Here are a small network's activations along a few directions, averaged over the inputs that share one value of a field.
Values that are neighbours, or in one group, have similar rows; names and order tell nothing.
(in the rows, 500 means zero)
Random noise pushes rows far along 3 fixed directions. That doesn't count. These rows show it; they differ only by the noise:
[436 453 526 532 572 524 493 332 511 341 553 449 450 519 494 507 506]
[533 480 628 566 527 401 534 387 508 501 438 474 443 405 620 468 428]
[512 346 611 411 554 505 525 201 537 395 611 470 484 447 492 578 420]
[373 521 349 522 659 663 442 361 499 178 656 378 360 691 422 477 619]
[210 532 428 737 561 576 429 470 479 189 480 464 517 614 390 465 653]


M, 20 values:
m7: [525 501 436 295 548 743 471 493 509 474 752 434 393 607 327 635 575]
m11: [639 387 485 146 436 541 519 369 506 616 618 509 551 481 383 632 401]
m5: [496 742 200 460 650 666 449 688 451 264 475 471 435 704 437 375 656]
m1: [610 539 294 431 514 539 561 525 505 480 448 561 512 521 533 459 510]
m19: [464 557 451 543 438 579 387 622 546 556 538 537 564 465 339 584 532]
m6: [272 396 541 580 370 457 457 616 401 520 528 494 677 499 399 492 592]
m8: [368 270 554 405 519 715 436 365 520 436 803 496 547 573 262 728 586]
m17: [540 355 568 448 514 381 614 417 464 555 504 464 519 379 628 500 396]
m4: [601 486 229 411 522 707 421 523 551 420 748 479 375 604 341 575 539]
m10: [466 259 406 342 430 596 440 313 487 461 614 548 751 442 244 707 401]
m20: [619 465 510 187 605 604 554 297 520 506 709 385 466 573 585 440 458]
m3: [560 383 520 401 602 571 517 299 571 419 605 461 344 526 589 503 463]
m15: [454 498 412 605 465 535 491 448 555 288 473 627 644 512 387 579 506]
m13: [615 623 660 479 432 438 567 483 580 563 340 534 465 526 609 463 471]
m16: [452 527 533 419 538 469 499 477 547 528 460 546 609 606 443 450 495]
m18: [345 435 538 717 402 467 504 585 461 578 509 496 540 427 470 608 559]
m2: [393 486 542 473 429 486 479 624 400 621 479 581 613 560 399 464 522]
m12: [589 470 459 317 506 555 423 325 614 298 667 581 520 623 421 570 455]
m14: [328 630 425 631 602 561 440 542 535 264 482 455 452 653 429 443 707]
m9: [360 469 503 686 463 380 548 699 369 626 364 455 519 407 554 462 528]
Each value of M is a pair of two hidden parts, and every pair occurs once (4 first parts, 5 second parts).
- Changing only the second part turns m4 into m18. m10 has the same second part as m4; what does that change turn m10 into? => m9
- Changing only the second part turns m3 into m12. m17 has the same second part as m3; what does that change turn m17 into? => m5
- Changing only the second part turns m20 into m16. m8 has the same second part as m20; what does that change turn m8 into? => m7
- Changing only the second part turns m2 into m6. m13 has the same second part as m2; what does that change turn m13 into? => m14

K, 11 values:
k2: [302 536 559 664 465 524 491 482 599 318 412 554 498 645 444 438 622]
k7: [525 333 581 628 442 382 530 379 536 519 521 523 628 299 566 600 429]
k4: [677 690 158 535 642 595 489 566 527 328 581 343 106 707 706 381 620]
k11: [398 468 350 481 477 564 495 497 453 341 462 697 777 514 195 569 506]
k8: [314 617 519 831 475 488 573 843 411 604 330 478 423 451 592 283 642]
k10: [492 556 383 507 577 542 393 328 567 220 629 488 397 598 458 465 485]
k6: [502 473 585 220 645 482 598 337 472 439 529 447 447 612 635 359 491]
k5: [707 486 583 255 521 484 472 462 480 736 651 402 507 403 526 632 396]
k1: [536 561 775 815 338 222 604 824 389 943  79 528 461 232 797 426 429]
k9: [513 523 545 486 391 473 393 604 533 651 518 510 583 520 422 551 453]
k3: [626 494 611 400 418 440 515 544 480 730 364 580 638 321 475 585 368]
The values of K form a line.
- Going along K from k11 by way of its neighbour k3, in what order are k2, k10, k5, k9 met? => k9, k5, k10, k2
- Fewest steps between k1 and k6? => 6

C, 20 values:
c18: [689 334 711 608 446 348 725 421 501 714 468 572 358 243 683 577 331]
c3: [284 561 579 662 442 297 471 491 402 380 222 623 641 525 529 370 579]
c12: [657 486 464 492 340 482 383 478 537 571 587 524 474 417 443 600 404]
c7: [459 544 381 537 391 598 419 518 553 400 442 536 594 496 321 525 488]
c5: [315 713 477 767 436 584 473 968 397 554 349 518 423 642 434 363 708]
c4: [547 524 498 302 620 589 467 285 636 369 581 478 324 631 559 463 400]
c16: [706 561 937 604 365 232 555 462 581 823 238 634 416 261 828 433 319]
c19: [565 385 656 666 507 354 506 446 583 486 342 725 687 313 540 485 389]
c6: [482 632 558 591 613 401 498 709 408 520 419 288 301 545 790 302 570]
c11: [642 520 621 313 487 505 609 563 418 870 520 361 465 447 646 473 375]
c2: [319 279 393 477 555 554 479 359 470 384 667 355 523 462 482 537 545]
c1: [512 572 486 457 526 641 473 584 544 483 602 508 562 612 315 569 650]
c9: [439 534 204 462 569 678 486 550 393 275 486 554 595 604 368 464 617]
c13: [526 392 257 371 556 652 356 449 454 465 779 362 343 631 384 669 471]
c10: [280 621 396 833 526 562 378 551 574 264 526 568 579 527 410 498 644]
c14: [430 685 374 453 563 496 545 635 461 516 428 534 605 627 366 373 550]
c15: [629 637 342 496 528 370 654 609 535 489 327 509 382 515 763 356 476]
c20: [626 702 504 471 496 489 473 677 491 590 342 511 573 571 531 517 505]
c8: [512 380 473 474 430 441 593 553 438 718 539 425 523 363 524 498 510]
c17: [439 567 558 553 600 455 446 477 495 399 556 338 333 585 551 440 609]
Each value of C is a pair of two hidden parts, and every pair occurs once (4 first parts, 5 second parts).
- Changing only the second part turns c15 into c10. c9 has the same second part as c15; what does that change turn c9 into? => c12
- Changing only the second part turns c13 into c8. c17 has the same second part as c13; what does that change turn c17 into? => c6
- Changing only the second part turns c18 into c2. c5 has the same second part as c18; what does that change turn c5 into? => c11
- Changing only the second part turns c3 into c16. c14 has the same second part as c3; what does that change turn c14 into? => c1
